Each row below holds a small network's activations on one input, seen along a few directions.
Each table varies a few parts of the input and shows all the possible inputs, shuffled.
A made-up example of a description, with smaller parts first: ring(8) and (point or ring(11) or (values(2) and line(6))).
Shared parts are said once, and a part with two or three values counts as separate values.
In the rows, zero is written as 128.

Other details of the inputs shift rows strongly along two fixed directions, in all tables alike. That doesn't count.

Table:
row 1: [150 127 142 115 182 126 103 141 128 145 137 144]
row 2: [176 126 172 135 214 131  70 165 122 139 109 137]
row 3: [152 135 157 133 168 131  79 169 132 120  86 137]
row 4: [150 156 128  62 171 131 117 125 147 123 124 165]
row 5: [123 124 103 148 108 133 155 104 111 139 160 122]
row 6: [160 134 142  75 181 131 126 112 136 136 130 140]
row 7: [ 92 114  95 167  52 123 159 129 124 123 128 102]
row 8: [168 128 164 137 207 143  78 174 128 140 109 149]
row 9: [169 120 173 140 190 147  90 170 127 132  93 136]
row 10: [119 146 137 123 129 122 103 131 130 112 104 126]
row 11: [115 136  89 128  90 136 186  83 117 135 172 131]
row 12: [127  97 134 180 132 123 110 154 116 138 134 102]
row 13: [116 118 109  96 105 125 178  91 141 134 155 117]
row 14: [130  92 146 214 108 120 117 145  99 129 124  84]
row 15: [143 132 164 143 157 120  77 154 125 115 110 125]
row 16: [125 117 133 158 119 125 114 149 120 122 118 123]
row 17: [155 137 136  96 158 145 146 108 130 130 126 142]
row 18: [169 128 163 161 189 141  84 163 111 135 109 139]
row 19: [135 131 120 120 152 133 129 122 122 145 148 147]
row 20: [152 115 150 155 179 137  88 165 121 142 120 133]
row 21: [142 151 145  92 164 122  97 131 138 118 125 143]
row 22: [131 127 123 121 128 143 152 119 129 135 137 137]
row 23: [116 115 135 191  90 126 115 156 112 112  96  98]
row 24: [108 133 107 125  92 126 147 124 129 121 120 127]
row 25: [149 160 110  54 161 148 167  84 138 136 152 167]
row 26: [102 122  98 154  63 122 164 110 119 116 148 111]
row 27: [140 160 135  61 165 123 105 118 149 119 131 157]
row 28: [143 155 114  56 160 143 162  93 142 140 151 172]
row 29: [163 108 173 153 170 133  99 151 119 126  97 110]
row 30: [122 127 108 141 119 134 149 116 118 141 155 139]
row 31: [110 110 121 164  90 125 131 146 125 122 121 109]
row 32: [106 114 140 182  96 118 104 149 124 118 122  98]
row 33: [105 109 121 188  73 126 128 156 118 119 103  95]
row 34: [154 135 141  60 183 138 134 119 152 141 125 147]
row 35: [181 124 185 122 209 141  86 158 129 131  85 132]
row 36: [146 128 146 125 165 131  90 165 133 126 107 139]
row 37: [119 117 112 161  78 139 185  95 110 124 144 108]
row 38: [124 137 111 100 126 127 139 123 137 130 138 140]
row 39: [118 137 111 111 110 127 138 126 132 124 119 135]
row 40: [150 105 162 165 150 143 109 161 121 129  99 115]
row 41: [127 160 119  45 153 120 129  98 151 130 154 165]
row 42: [123 109 126 159  94 136 161 114 115 129 133 113]
row 43: [152 119 154 170 167 137  98 162 112 137 115 135]
row 44: [106 142 116 110 112 120 122 121 143 127 128 129]
row 45: [131  88 146 172 129 126 117 149 120 132 118  94]
row 46: [128 155 127  67 154 122 116 117 151 130 142 152]
row 47: [ 82 148  84  91  66 116 171  82 140 121 147 126]
row 48: [122 159 115  45 149 122 128 104 157 130 146 158]
row 49: [110 116 128 175  89 126 122 156 121 120 100 102]
row 50: [117 112 111 128 114 122 149 113 130 140 158 114]
row 51: [117 110 128 188  86 122 128 143 112 114 123 103]
row 52: [109 119 142 181 104 117  94 154 120 119 105 109]
row 53: [ 93 152  95  84  89 117 157  89 139 119 142 137]
row 54: [106 121 132 161  95 115 119 131 122 117 134 110]
row 55: [100 155  96  86  92 118 152  89 140 116 141 133]
row 56: [ 87 130 103 140  64 117 145 111 131 119 130 106]
row 57: [123 157  96  65 121 128 153 100 142 122 134 151]
row 58: [129 145 119  91 140 128 124 131 141 130 119 153]
row 59: [ 77 103 115 222  30 110 134 134 105 112 118  78]
row 60: [126 143  97  84 139 137 159 100 137 146 166 156]
row 61: [134  95 158 185 123 130 122 148 115 128 104  98]
row 62: [104 136  90 104  86 122 172  96 130 127 159 137]
row 63: [122 155 123  89 135 120 116 116 142 120 126 143]
row 64: [145  97 166 173 144 126 106 155 118 128 101 103]
row 65: [124 105 130 142 115 122 145 116 122 134 138 110]
row 66: [125 133 117 109 123 125 133 127 134 125 132 142]
row 67: [ 90 127 103 128  70 113 152 101 129 120 154 120]
row 68: [139 147 112  69 141 142 171  90 138 138 150 160]
row 69: [126 107 132 153 125 120 129 127 117 138 144 115]
Each input here is: values(3) and (ring(11) or (values(2) and line(6))).
- Changing only the values(3) part turns row 66 into row 31. The same change can be made to row 28. Which row results? => row 22
- Which other rows does row 45 become when the ring(11) part takes its other values? List them by row number. => row 8, row 9, row 12, row 13, row 20, row 22, row 34, row 40, row 50, row 60
- Which other rows does row 5 become when the values(3) part takes its other values? List them by row number. => row 19, row 20
- A walk changes only the line(6) part. It starts at row 10 and steps to row 55. List the rest of the walk in order. => row 63, row 27, row 21, row 15
- Which other rows does row 14 become when the values(3) part takes its other values? List them by row number. => row 50, row 69
- Which other rows does row 56 become when the line(6) part takes its other values? List them by row number. => row 32, row 44, row 46, row 47, row 48

Table:
row 70: [ 99 105 111 205  56 125 143 149 109 111 132  93]
row 71: [ 86 120  88 173  27 123 182  91 115 120 142  86]
row 72: [135 100 155 170 130 133 118 155 121 131  97 107]
row 73: [100 103 127 187  84 129 137 143 123 127 133 104]
row 74: [138 119 152 164 150 147 114 136 109 131 120 134]
row 75: [147 155 132  38 175 130 135  99 151 140 125 157]
row 76: [103 131  85 123  89 126 156 112 128 132 148 128]
row 77: [101 128  95 145  52 123 173  95 123 112 142 102]
row 78: [139 124 118 171 111 130 142 129 111 136 136 129]
row 79: [137 116 154 139 143 132 116 150 135 123 109 125]
row 80: [124 146  98  76 127 126 142 115 140 128 147 152]
row 81: [111 127 117 133  81 121 154 105 130 112 138 109]
row 82: [161 148 122  27 207 137 148  95 149 158 167 158]
row 83: [134 125 150 178 147 122  72 171 111 127  96 113]
row 84: [115 113 111 131 100 117 139 127 124 125 134 123]
row 85: [166 155 154  77 226 124  64 155 128 136  90 161]
row 86: [144 138 155 147 162 128  76 168 126 113 102 130]
row 87: [134 117 138 135 137 122  98 156 128 123 119 130]
row 88: [138 121 149 143 143 131  95 168 128 117 115 131]
row 89: [110 132 116 136  92 131 152 104 131 128 130 113]
row 90: [148 158 124  65 168 139 119 130 150 126 124 163]
row 91: [115 124 134 192 109 124 102 155 114 117 113 103]
row 92: [140 114 156 194 141 138  83 182 120 122  88 113]
row 93: [112 119 120 130 100 137 166  91 119 129 157 134]
row 94: [143 110 144 165 134 136 114 160 117 126  88 112]
row 95: [139 113 136 173 107 121 139 138 108 124 139 122]
row 96: [118 145 110  61 135 130 148 106 154 130 156 159]
row 97: [104 138 115 139 104 125 135 119 129 129 139 121]
row 98: [138 160 119  68 161 122 112 121 138 125 134 155]
row 99: [155 109 133 165 162 139 116 142 117 140 127 100]
row 100: [149 121 164 152 167 143  95 168 128 132  87 128]
row 101: [145 126 142 153 155 147 113 131 110 126 119 141]
row 102: [122 151 105  58 125 132 157  99 152 125 153 156]
row 103: [126 120  98 121 121 135 173  95 124 147 168 111]
row 104: [132 107 161 179 143 142 113 139 108 132 118 126]
row 105: [119 158 116  62 147 124 140  98 152 134 153 155]
row 106: [138 110 144 203 117 131 127 153 105 138 126 117]
row 107: [ 98 134 109 128  82 123 156  94 136 128 153 118]
row 108: [160 139 162  98 200 116  69 158 129 122 100 149]
row 109: [134 109 152 147 144 123  87 164 129 130 115 128]
row 110: [101 119  97 116  93 121 165 103 133 141 148 130]
row 111: [124 124 152 153 128 121  99 141 134 118 120 116]
row 112: [103 114 108 135  93 124 145 120 132 138 147 123]
row 113: [120 129 109 127  86 124 156 103 122 116 126 110]
row 114: [180 116 160 141 201 138  82 162 117 132 114 118]
row 115: [132 158 121  50 152 129 147  91 153 137 139 153]
row 116: [116 121 130 135 119 108 124 123 121 124 130 118]
row 117: [125 123 129 166 125 134 111 162 121 124 114 118]
row 118: [127 158 116  66 133 125 136  98 151 119 148 149]
row 119: [138 147 123  71 172 135 109 134 143 146 128 163]
row 120: [155 142 140  78 198 133  92 148 138 149 106 162]
row 121: [127 156 116  44 139 124 153  84 154 127 149 152]
row 122: [152 131 127 142 130 128 133 132 116 129 137 142]
row 123: [108 132 117 134  94 118 135 121 129 114 146 119]
row 124: [122 143 124 140 117 130 118 127 131 123 121 121]
row 125: [108 131 110 131 111 114 136 111 118 136 132 121]
row 126: [118 111 127 183  87 130 140 146 115 114 113 101]
row 127: [150 109 160 150 149 130 105 164 123 117  90 119]
row 128: [148 128 144 141 156 143 112 132 111 119 122 144]
row 129: [131 130 124 131 114 128 134 121 123 125 108 113]
row 130: [118 113 111 148  84 129 161 123 118 119 121 109]
row 131: [135 125 151 153 147 141 100 160 130 133 105 128]
row 132: [105 120 116 160  97 134 139 139 123 130 134 117]
row 133: [134 152 137 106 152 134 107 125 142 133 120 140]
row 134: [105 132  98 131  89 110 150 105 114 120 139 118]
row 135: [119 120 115 151  93 123 173 107 119 142 162 128]
row 136: [142 148 109  71 170 131 122 126 140 141 121 162]
row 137: [149 143 125  79 176 127 110 139 136 129 114 159]
row 138: [153 112 136 129 155 129 126 128 121 133 144 113]
row 139: [113 149 106  62 128 114 144  90 147 129 163 150]
row 140: [154 123 154 139 155 126 122 142 123 136 133 144]
row 141: [ 93 116 105 144  69 131 169 106 133 132 152 115]
row 142: [166 138 166  86 186 129  92 143 138 117  96 142]
row 143: [114 127 135 139 119 119 117 130 135 118 136 122]
row 144: [152 115 174 144 161 125  85 156 126 121  88 115]
row 145: [133 126 156 144 159 120  83 153 128 133 112 126]
row 146: [141 117 146 165 138 139 108 163 123 124  94 118]
row 147: [ 93  96 105 166  64 113 155 119 118 129 142 105]
row 148: [141 108 131 128 142 129 143 118 125 142 155 109]
row 149: [119 112 145 173 129 112 103 144 113 131 110 108]
row 150: [115 154  99  59 120 114 149  89 143 124 164 150]
row 151: [125 134 113  64 126 129 167  97 145 131 142 144]
row 152: [146 124 154 134 158 140 113 131 114 119 125 144]
row 153: [116 121 139 178 120 119  97 151 113 131 115 107]
row 154: [128 107 152 169 128 135 119 151 129 129 106 113]
row 155: [127 166 101  59 128 128 145  90 150 122 149 153]
row 156: [116 120 118 132  92 128 159 118 131 117 133 118]
row 157: [115 148 104  54 122 131 163  90 156 131 160 157]
row 158: [103 111 104 146  71 133 179 107 120 132 133 107]
row 159: [110 129 108 121  85 128 168  93 125 130 133 113]
- Changing only one part turns row 126 into row 154. The same change can be made to row 90. Which row results? => row 141
- Changing only one part turns row 123 into row 105. The same change can be made to row 95. Which row results? => row 135
- Changing only one part turns row 146 into row 156. The same change can be made to row 92. Which row results? => row 102
- What is each input in this table made of? => ring(6) and (values(3) or (values(2) and line(6)))
- Which other rows does row 131 become when the values(2) part takes its other values? List them by row number. => row 133
- Which other rows does row 70 become when the ring(6) part takes its other values? List them by row number. => row 73, row 88, row 96, row 117, row 132
- Which other rows does row 114 become when the values(3) part takes its other values? List them by row number. => row 122, row 128
- A walk changes only the ring(6) part. It starts at row 134 and steps to row 108. List the rest of the walk in order. => row 116, row 149, row 125, row 85
- Which other rows does row 109 become when the line(6) part takes its other values? List them by row number. => row 79, row 96, row 147, row 151, row 157

Table:
row 160: [ 93 133  78 139  64 111 149 109 121 125 177 129]
row 161: [171  86 162 207 175 155 147 148  97 162 152 133]
row 162: [ 87 117  94 115  73 129 170 115 149 131 134 109]
row 163: [ 96 101 116 163  76 128 140 143 139 123 116  98]
row 164: [133  79 184 211 130 102  89 141 108 116 144  77]
row 165: [130 159 107  24 150 137 146 106 162 123 146 177]
row 166: [140 139 149 134 188 124  66 165 123 133 102 140]
row 167: [124 174  85  33 163 121 130 108 151 140 176 176]
row 168: [143 117 171 127 154 139  85 172 131 123  69 123]
row 169: [ 88 106 109 182  78 112 130 149 125 138 136 100]
row 170: [102  99 119 140  84 101 163  70 130 133 190  84]
row 171: [146 117 166 128 163 127  85 178 140 118  76 135]
row 172: [116 129 140 174  71 138 140 122 113 106 111 104]
row 173: [117 161  85  55 138 115 137 106 151 142 169 166]
row 174: [177 158 181  76 218 144  70 157 146 123  64 159]
row 175: [ 96 120 109 183  90 114 119 132 106 126 133 108]
row 176: [203 107 161 105 216 154 114 161 122 139  71 115]
row 177: [125 171  90  52 145 122 132 106 144 131 187 177]
row 178: [127 176  95  54 145 122 144  79 140 123 158 174]
row 179: [120 168  92  64 141 121 144  82 144 131 154 161]
row 180: [100 122 115 174 100 119 125 125 114 125 123 106]
row 181: [ 97 140  91 124  73 123 166  85 123 126 138 115]
row 182: [160 159 148  26 200 133 102 140 164 122 106 184]
row 183: [116 137 122 145 123 117 122 123 122 129 124 124]
row 184: [128 116 138 173 145 117  69 180 126 138 112 119]
row 185: [156 143 155 135 177 130  73 150 127 119  85 139]
row 186: [ 94 146  82  97 109 118 145 115 132 141 173 136]
row 187: [109 141 120 120  69 131 178  89 129 104 129 124]
row 188: [ 94 115 105 107  80 117 171 113 143 129 123 118]
row 189: [156 113 109 109 172 167 193  83 120 175 188 162]
row 190: [ 94 126  94 120  69 130 170 110 148 117 148 121]
row 191: [157  95 135 180 152 162 174 116  95 165 177 143]
row 192: [ 99 136  87 113  84 110 154 110 132 128 172 147]
row 193: [190  98 172 154 232 166 122 148 112 176 135 155]
row 194: [127 122 137 167 151 123  68 181 118 135 120 122]
row 195: [135 137 132  25 171 108 141  69 158 150 182 132]
row 196: [129 120 137 155 153 121  71 175 130 142 114 120]
row 197: [125 123 145 199 139 121  73 170 103 124 107 116]
row 198: [121 179  92  51 148 123 139  88 137 129 166 172]
row 199: [121 158  94  75 113 127 147  80 137 131 137 144]
row 200: [ 95  99 129 197  43 130 148 132 106 103 113  93]
row 201: [124 115 147 169 146 111  79 183 129 140 106 122]
row 202: [165 153 180  74 206 147  88 148 153 122  65 149]
row 203: [187  89 165 180 157 140 124 166  97 122  81  96]
row 204: [141 149 129  51 177 140 114 139 165 126 118 164]
row 205: [102 137  90 158  43 121 166  81 113 110 152 114]
row 206: [117 125 142 162  87 132 146 125 129 107  98 106]
row 207: [138 108 164 140 148 127  89 179 135 122  76 121]
row 208: [123 143 121 144 129 122 112 121 120 118 130 133]
row 209: [132 144 142 132 104 135 137 115 124 107 109 130]
row 210: [204 118 170 110 210 149 120 160 117 129  81 125]
row 211: [179  86 157 169 160 149 125 167 107 137  68  78]
row 212: [ 96 126 102 102  68 131 174 100 134 118 129 122]
row 213: [ 98 134 111 119  66 134 185  88 136 113 125 111]
row 214: [113  90 152 175  99 103 125 105 114 124 173  76]
row 215: [162 101 134 172 156 162 172 115  99 155 179 147]
row 216: [129 185  94  34 163 124 134  88 137 128 169 186]
row 217: [149 132 175 161 145 135  89 159 123 113  71 121]
row 218: [146 127 180 176 134 141  92 162 121 103  74 112]
row 219: [143 167 115  66 181 125  95 140 141 133 157 171]
row 220: [106 106 129 162  71 118 144 139 121 106 117 114]
row 221: [145 136 155 136 178 117  66 181 135 130 116 149]
row 222: [103 117 115 215  49 122 132 118 101 110 122  88]
row 223: [ 98 111 131 196  55 130 152 124 114 117  99  81]
row 224: [152  91 120 167 100 139 184 124 106 127 109  81]
row 225: [134 167 118   6 155 140 150  95 155 124 132 179]
row 226: [110 110 132 135  96 138 136 134 134 122  96 105]
row 227: [109 102 125 113 104 100 152  76 135 139 184  90]
row 228: [134 123 143 178 142 114  67 179 121 127 121 126]
row 229: [ 85 123  86 141  65 108 155 118 128 134 163 120]
- What is each input in this table made of? => line(5) and (values(3) or ring(11))
- Changing only the line(5) part turns row 186 into row 219. The same change can be made to row 195. Which row results? => row 214
- Changing only the line(5) part turns row 193 into row 215. The same change can be made to row 180. Which row results? => row 178
- Which other rows does row 161 become when the values(3) part takes its other values? List them by row number. => row 170, row 224
- Which other rows does row 174 become when the ring(11) part takes its other values? List them by row number. => row 163, row 168, row 175, row 183, row 184, row 194, row 199, row 201, row 207, row 213
- A walk changes only the line(5) part. It starts at row 226 and steps to row 168. List the rest of the walk in order. => row 212, row 225, row 200
